These are the activations of a small neural network, seen along a few directions. Each row is one input.
Each table varies a few parts of the input and shows all the possible inputs, shuffled.
A made-up example of a description, with smaller parts first: one of 2 separate values, together with either a single point or one of 9 places along a line or (one of 4 places along a line, together with one of 8 places around a ring).
Shared parts are said once, and a part with two or three values counts as separate values.

Other details of the inputs shift rows strongly along three fixed directions, in all tables alike. That doesn't count.

Rows:
x1: [2, -18, -9, -4, 34, -47, -11, -29, -37, 7, -2, -33, -2]
x2: [-13, 18, 25, -24, -15, 3, 28, 27, 12, 8, -2, 9, -7]
x3: [22, -26, -36, 37, 10, 0, -38, -29, -18, -27, 2, -11, 16]
x4: [-10, 10, 11, -20, 3, -10, 20, 4, 0, 11, 0, 3, -3]
x5: [-17, 14, 22, -21, -12, -14, 18, 32, 22, 14, -1, -1, -15]
x6: [-8, -26, 5, -2, -8, -54, -2, 26, 1, -6, -1, -33, -9]
x7: [20, -27, -32, 39, 23, 3, -36, -25, -15, -30, 3, -9, 21]
x8: [14, 7, -16, 22, 12, 45, -22, -22, 3, -15, -2, 22, 11]
x9: [7, 2, -13, 12, 6, 30, -18, -3, -1, -17, -6, 8, 5]
x10: [6, 16, 10, 2, 30, -10, 30, -73, -40, 40, 10, 14, 8]
x11: [5, -19, -17, 1, 12, -17, -24, 28, 8, -15, -10, -43, -7]
x12: [-7, 17, 22, -4, 6, 0, 25, -8, -4, 22, 1, 16, -4]
x13: [15, -5, -17, 31, -6, 40, -9, -33, -6, -5, 12, 22, 15]
x14: [9, 18, -12, 16, -3, 56, -14, -4, 18, -12, -1, 30, 10]
x15: [-14, 1, 24, -14, -31, -1, 27, 22, 9, 8, 11, 16, -3]
x16: [-10, 12, 12, -13, -26, 24, -1, 43, 30, -16, -8, 13, -9]
x17: [-8, 15, 19, -15, -5, -3, 16, -12, -5, 14, 1, 17, -3]
x18: [6, 15, 10, -3, 29, -9, 28, -72, -44, 33, 10, 16, 12]
x19: [-17, -4, 30, -17, -18, -17, 32, 34, 12, 11, 12, 4, -6]
x20: [2, 15, -7, -4, -23, 42, -4, 18, 22, -10, -9, 19, 4]
x21: [12, -16, -25, 10, 15, 8, -31, 17, 6, -24, -9, -28, 2]
x22: [8, 8, -15, 7, -8, 31, -9, 0, 13, -3, -7, 7, 3]
x23: [-1, -22, -8, -17, 14, -55, -11, 14, -14, 1, -7, -54, -13]
x24: [3, -15, -12, -3, 42, -46, -2, -30, -25, 15, 1, -34, -1]
x25: [0, -14, -12, -5, -12, -9, -27, 44, 13, -20, -15, -30, -14]
x26: [2, 14, -1, 8, -24, 44, -8, 23, 23, -9, -11, 17, -3]
x27: [-2, 11, 10, -9, 26, -12, 26, -31, -16, 26, 7, 10, 5]
x28: [-2, -15, -13, -11, 12, -43, -18, 5, -8, 0, -3, -38, -11]
x29: [11, -26, -22, 29, -1, -3, -31, 14, 8, -31, -4, -18, 8]
x30: [4, 10, -1, 9, -5, 39, -8, 18, 16, -12, -7, 17, 2]
x31: [-12, 5, 25, -7, -30, -8, 22, 23, 10, 0, 4, 18, 1]
x32: [-19, -4, 29, -21, -22, -18, 32, 32, 8, 7, 12, 4, -7]
x33: [-15, 6, 13, -23, 3, -27, 11, 13, 1, 8, 1, -8, -9]
x34: [-3, 24, 14, -9, 12, 0, 24, -51, -23, 30, 10, 28, 7]
x35: [16, -39, -37, 23, 6, -9, -40, -6, -12, -25, 5, -32, 5]
x36: [-9, -2, 19, -2, -7, -20, 21, 4, -5, 0, 8, 10, 5]
x37: [-6, 12, 8, -11, -35, 24, -5, 41, 30, -10, -10, 12, -12]
x38: [-5, 10, 7, -18, -6, -9, 17, 2, 1, 16, -2, 1, -6]
x39: [11, 2, -7, 27, -16, 54, -1, -9, 12, -9, 10, 32, 14]
x40: [-11, -16, 4, -16, 8, -46, -9, 33, 9, -2, -8, -39, -19]
x41: [15, 8, -19, 23, 1, 44, -24, -27, 2, -10, -5, 19, 7]
x42: [-3, 25, 14, -2, 11, 0, 26, -51, -18, 35, 10, 26, 3]
Each input here is: one of 6 places around a ring, together with either one of 2 separate values or one of 5 places around a ring.
Changing only the place on the ring of 6 turns x2 into x11. The same change can be made to x16. Which row results? -> x40
Change only the choice among 2 separate values in x32. List by row number the other rows that result. -> x36
List by row number the other rows that have the place on the ring of 6 in common with x8. -> x7, x14, x19, x21, x27, x30
Start at x25 and move only the place on the ring of 6, one step at a time. The first step leads to x1. Which rows follow, in order? -> x9, x30, x12, x26
Change only the place on the ring of 5 in x28. List by row number the other rows that result. -> x23, x25, x37, x38

Rows:
x43: [15, -8, -32, 9, -11, 18, -36, 34, 29, -24, -21, -38, -3]
x44: [2, -26, -18, 8, 24, -53, -4, -41, -21, 15, 17, -38, -1]
x45: [-13, 4, 14, -19, -7, 3, 8, 57, 41, 5, -7, -23, -19]
x46: [2, -22, -26, 12, -15, 1, -47, 29, 29, -41, -9, -10, 0]
x47: [1, -17, -3, -2, 27, -54, -16, -38, -35, 5, -9, -24, -10]
x48: [14, 15, -1, 12, 19, 11, -7, -77, -46, 8, 8, 25, 12]
x49: [10, 18, -12, 19, 12, 67, -22, -6, 23, -22, -10, 36, 8]
x50: [-2, -30, -5, 6, -4, -11, -5, 27, -6, -25, 2, -20, 8]
x51: [9, -26, -14, -7, 21, -43, -9, -36, -40, 21, 4, -40, -8]
x52: [9, 8, -14, 31, 23, 2, -2, -76, -28, 21, 18, 31, 17]
x53: [-12, -13, 31, -16, -26, -22, 45, 50, 13, 14, 10, -5, -8]
x54: [-17, 47, 41, -12, -1, 30, 44, 4, 18, 38, 4, 51, -5]
x55: [2, -18, -25, 5, -18, 5, -48, 32, 21, -45, 1, -15, 5]
x56: [18, 28, -22, 29, -8, 61, -23, -9, 14, -11, -17, 30, 13]
x57: [-10, -2, 8, -29, -8, 5, 10, 61, 33, 6, -3, -18, -17]
x58: [12, 32, -3, 3, -2, 39, 0, -24, -6, -8, -5, 35, 13]
x59: [12, 6, 5, 29, -6, 44, -1, -15, -5, -24, 10, 40, 25]
x60: [-14, 45, 31, -29, -25, 30, 53, -4, 1, 26, -1, 48, 4]
x61: [6, -32, -24, -3, 23, -51, -4, -37, -29, 15, 20, -34, 2]
x62: [-15, 1, 32, -26, 1, -60, 37, -17, -21, 46, 6, -25, -24]
x63: [-28, -7, 25, -37, 2, -68, 39, -14, -24, 31, 20, -10, -4]
x64: [3, -7, -21, -1, 11, 20, -43, 44, 23, -42, -9, -21, -5]
x65: [-15, -6, 36, -7, -25, -25, 44, 46, 21, 13, 8, -9, -13]
x66: [4, 17, -13, 5, 12, 64, -3, -12, 4, -9, 1, 31, 11]
x67: [-3, 41, 29, -26, -27, 33, 55, -3, 9, 41, 1, 43, 3]
x68: [5, -3, -17, 0, -1, -3, -31, 26, 17, -29, -26, -18, -4]
x69: [5, -24, -9, 29, -2, -9, -21, 35, 11, -23, -3, -17, 2]
x70: [9, -17, -23, 18, 18, -29, -39, -18, -23, -3, -10, -32, -9]
x71: [17, -8, -2, 41, 28, 15, -2, -61, -28, -9, 8, 31, 27]
x72: [-27, 6, 31, -41, -37, -21, 25, 41, 4, 12, -7, -5, -21]
Changing only one part turns x66 into x63. The same change can be made to x54. Which row results? -> x52
What is each input in this table made of? -> one of 5 places along a line, together with one of 6 places around a ring
Change only the place on the line of 5 in x58. List by row number the other rows that result. -> x48, x55, x59, x64
Start at x68 and move only the place on the ring of 6, one step at a time. The first step leads to x56. Which rows follow, in order? -> x43, x67, x60, x58
Start at x69 and move only the place on the ring of 6, one step at a time. The first step leads to x71. Which rows follow, in order? -> x59, x50, x53, x65

Rows:
x73: [13, 9, -8, 25, 17, 42, 5, -46, -11, -6, 17, 49, 30]
x74: [-7, 6, 1, -13, -63, 33, -6, 54, 36, -22, -14, 12, -11]
x75: [2, -41, -27, 20, 29, -30, -45, 10, -5, -34, -7, -41, 0]
x76: [-11, 24, 34, -7, -15, 24, 46, 6, 18, 19, 19, 55, 12]
x77: [18, 5, -14, 31, 25, 35, 2, -61, -26, -8, 16, 32, 35]
x78: [23, 11, -49, 23, 19, 56, -53, 4, 15, -23, -30, -8, 4]
x79: [-10, -22, 12, -14, -4, -35, 7, 50, 5, -15, 1, -37, -8]
x80: [10, -11, -28, 41, -4, 54, -39, 20, 31, -41, -7, 13, 8]
x81: [-14, -3, 8, 0, -34, 40, 1, 68, 50, -23, 0, 15, -5]
x82: [12, -35, -41, 17, 6, -42, -55, 3, -12, -20, -5, -55, -11]
x83: [-14, -27, 19, -10, -1, -49, -1, 66, 17, -7, -7, -40, -21]
x84: [-4, 26, 28, -19, -43, 28, 45, -5, 13, 29, 7, 40, -1]
x85: [20, 1, -5, 39, 24, 47, 2, -47, -17, 5, 13, 35, 19]
x86: [-13, 7, 5, -35, 18, -29, -8, 41, 24, 5, -14, -43, -28]
x87: [-16, 2, 44, -17, 13, -59, 44, -4, -24, 25, 7, -10, -6]
x88: [12, -37, -44, 10, 11, -32, -54, -18, -28, -26, -5, -47, 2]
x89: [-6, 19, 19, -12, -29, 17, 37, -23, -2, 31, 10, 31, 2]
x90: [-18, 2, 38, -13, 17, -65, 45, -3, -12, 27, 10, -8, -1]
x91: [-5, 28, -3, -18, -15, 37, -11, 53, 34, -6, -31, 2, -13]
x92: [-2, 12, 9, -7, -65, 33, 0, 62, 52, -14, -18, 13, -15]
x93: [-3, 9, 16, 10, -40, 37, 5, 70, 46, -25, -9, 11, -5]
x94: [24, -12, -46, 38, -18, 45, -53, -10, 13, -32, -13, -3, 8]
x95: [-7, 45, 17, -26, 7, 26, 33, -12, -6, 31, -12, 35, -5]
x96: [9, -19, -46, -10, 39, -19, -47, 15, -11, -18, -24, -59, -8]
x97: [-14, -1, 9, 6, -33, 37, 2, 69, 54, -23, -2, 16, -8]
x98: [10, -37, -39, 15, 6, -39, -55, 2, -9, -20, -10, -56, -6]
x99: [11, -17, -11, 25, 61, -46, -1, -70, -42, 13, 16, -4, 19]
x100: [21, -37, -43, 9, 11, -28, -45, -19, -22, -27, -11, -45, -1]
x101: [26, -13, -44, 21, -27, 57, -45, 2, 15, -40, -11, 2, 10]
x102: [17, 11, -19, 28, -4, 41, -8, -62, -18, 11, 11, 30, 17]
x103: [-13, 22, 19, -39, 37, -39, 39, -25, -27, 53, -3, -10, -9]
x104: [11, -45, -26, 16, 30, -28, -43, 14, -17, -34, -5, -45, -1]
x105: [18, 33, -15, 11, 44, 45, -20, -69, -16, 8, -8, 22, 9]
x106: [18, 31, -25, 15, 35, 52, -5, -52, -14, 19, -9, 25, 12]
x107: [-10, -3, 25, -28, -4, -61, 42, -15, -16, 39, 7, -17, -15]
x108: [-8, 26, 25, -9, -37, 20, 41, -12, 9, 31, 7, 36, -4]
x109: [-11, 31, 26, -18, -45, 24, 34, -3, 3, 22, 13, 47, -3]
x110: [23, 13, -14, 24, -5, 40, -7, -65, -19, 3, -3, 35, 17]
x111: [0, 2, 9, 11, -30, 35, 5, 58, 37, -22, -2, 5, -2]
x112: [-18, -23, 11, -21, -5, -51, 0, 64, 19, -20, -1, -26, -11]
x113: [-21, 2, 31, -28, -6, -68, 26, -15, -25, 36, 4, -14, -12]
x114: [-10, 26, 36, -1, -11, 16, 36, 0, 13, 12, 8, 55, 11]
x115: [-16, 30, 31, -37, 41, -47, 31, -29, -14, 47, -2, -11, -20]
x116: [12, -39, -46, 9, 11, -28, -53, -18, -26, -24, -2, -50, 5]
x117: [-7, 5, 24, 2, -40, 41, -2, 75, 44, -23, -13, 21, -8]
x118: [18, 4, -24, 20, 1, 37, -7, -74, -30, 4, 8, 27, 21]
x119: [-17, -3, 22, -30, -6, -64, 32, -13, -25, 41, 18, -16, -14]
x120: [-17, -17, 17, -14, -8, -53, 0, 63, 19, -18, -9, -36, -8]
x121: [-3, 19, 32, 1, -8, 24, 47, -9, -2, 20, 16, 34, 10]
x122: [14, -36, -40, 16, 11, -31, -51, -20, -21, -22, -12, -48, 0]
x123: [-19, 22, 30, -49, 34, -44, 32, -11, -9, 43, 2, -19, -19]
x124: [16, 11, -8, 31, 16, 39, 3, -52, -21, -12, 11, 40, 31]
x125: [19, 13, -19, 29, 1, 30, -18, -71, -32, 6, 8, 33, 15]
x126: [-16, -11, 39, -23, 22, -54, 42, -2, -26, 29, 15, -7, -6]
x127: [-10, 33, 10, -32, -22, 43, -9, 62, 49, -16, -21, 7, -22]
x128: [-11, -19, 8, -7, -1, -43, 7, 51, 18, -11, 3, -34, -5]
x129: [-4, 12, 33, 0, -2, 24, 40, -7, -2, 24, 16, 38, 7]
x130: [21, -6, -45, 26, -29, 50, -56, 4, 7, -42, -6, 7, 5]
x131: [-14, -20, -1, -21, -27, -56, -10, 55, 15, 0, 0, -47, -27]
x132: [-6, 10, 19, -3, -47, 42, 8, 74, 41, -31, -8, 18, -5]
x133: [-16, -3, 22, -27, 0, -56, 33, -30, -31, 44, 16, -12, -5]
x134: [-18, -4, 32, -16, 21, -62, 44, -2, -9, 30, 19, -2, -2]
x135: [-9, 44, 25, -31, 14, 26, 27, -22, 3, 27, 0, 28, -7]
x136: [8, 2, -11, 29, 23, 45, 1, -53, -17, -7, 16, 40, 23]
x137: [6, -42, -34, 21, 37, -25, -43, -8, -17, -36, 0, -36, 4]
x138: [9, -21, -10, 15, 48, -39, 6, -54, -41, 8, 19, -19, 22]
Changing only one part turns x99 into x73. The same change can be made to x82. Which row results? -> x109
What is each input in this table made of? -> one of 6 places around a ring, together with either one of 2 separate values or one of 4 places along a line or one of 5 places around a ring
List by row number the other rows that have the place on the ring of 6 in common with x114. -> x75, x87, x91, x105, x110, x113, x117, x120, x122, x125
Change only the choice among 2 separate values in x135. List by row number the other rows that result. -> x96
Change only the choice among 2 separate values in x127. List by row number the other rows that result. -> x95
Start at x99 and move only the place on the ring of 5, one step at a time. The first step leads to x90. Which rows follow, in order? -> x93, x83, x80
Change only the place on the ring of 5 in x85. List by row number the other rows that result. -> x97, x111, x128, x134
List by row number the other rows that have the place on the ring of 6 in common with x119. -> x76, x81, x84, x89, x103, x121, x123, x129, x133, x138
